A small network was trained on invented records. Each row is its activation on one of them, seen along a few directions.
Records have a field called Genug. Each example row is followed by its value.
Other fields move the rows too, some of them a lot.
(in the rows, 500 means zero)
Strong random noise was added to every row along 2 fixed directions; ignore it. To show where, here is one row again and again, with new noise each time:
[427 482 506 525 578 527 434 554 548 493 512 433 497 534]
[486 495 550 554 577 479 494 645 477 519 431 416 476 465]
[450 467 495 563 537 581 470 493 533 481 481 496 478 456]
[297 455 411 462 579 635 303 352 701 434 689 473 543 685]

[404 563 613 451 585 444 354 707 545 531 558 305 445 625] | e4
[394 502 523 495 482 613 366 433 616 467 599 476 446 526] | e4
[790 537 719 533 253 472 755 734 256 509 275 507 332 192] | e7
[513 480 553 686 437 613 558 464 410 490 325 633 427 238] | e6
[251 529 384 532 717 479 296 433 632 560 621 424 609 732] | e2
[603 437 427 448 350 597 540 379 582 392 638 547 474 522] | e3
[581 477 426 500 676 224 685 692 459 598 354 485 612 451] | e8
[337 534 565 575 628 454 421 573 442 576 429 447 483 539] | e6
[495 529 632 539 445 528 478 584 426 500 414 488 392 356] | e4
[437 500 510 467 303 727 461 319 568 429 537 609 405 393] | e1
[541 483 376 474 534 534 563 360 553 490 547 553 580 540] | e8
[503 421 334 524 514 519 475 354 516 446 496 640 595 460] | e5
[514 453 368 599 663 385 626 487 445 539 350 565 567 415] | e5
[553 506 605 430 260 644 520 397 505 405 550 517 410 438] | e1
[596 505 542 609 522 386 547 664 362 557 305 492 544 348] | e2
[404 423 318 457 469 657 420 270 625 428 664 673 588 517] | e8
[721 467 449 516 526 366 623 603 409 469 406 452 572 469] | e5
[547 489 559 575 314 689 551 412 490 465 458 597 356 241] | e1
[393 557 484 334 549 448 360 527 622 503 735 394 529 829] | e3
[523 525 574 535 604 361 499 773 454 557 396 324 507 512] | e6
[334 501 461 575 653 456 377 468 514 566 525 496 592 591] | e2
[502 548 563 314 422 515 425 572 584 440 688 372 470 689] | e7
[506 541 519 425 496 375 471 710 450 516 512 445 494 522] | e3
[502 529 529 329 380 560 418 501 624 438 700 378 478 690] | e7

Which value of Genug does each new row have?
[432 538 403 397 485 564 388 366 653 468 701 519 479 730] | e3
[625 452 450 391 436 503 547 481 503 451 541 538 594 552] | e8
[654 438 466 398 498 399 564 612 531 473 599 396 590 618] | e8
[377 535 515 654 587 547 475 464 472 556 400 535 461 417] | e6
[375 518 565 502 524 580 399 532 544 483 556 428 411 528] | e4
[520 414 413 497 535 507 553 402 618 436 434 570 566 496] | e6
[405 501 580 517 473 595 413 458 503 453 525 521 419 430] | e4
[342 444 338 515 651 470 372 359 553 538 580 563 606 642] | e5
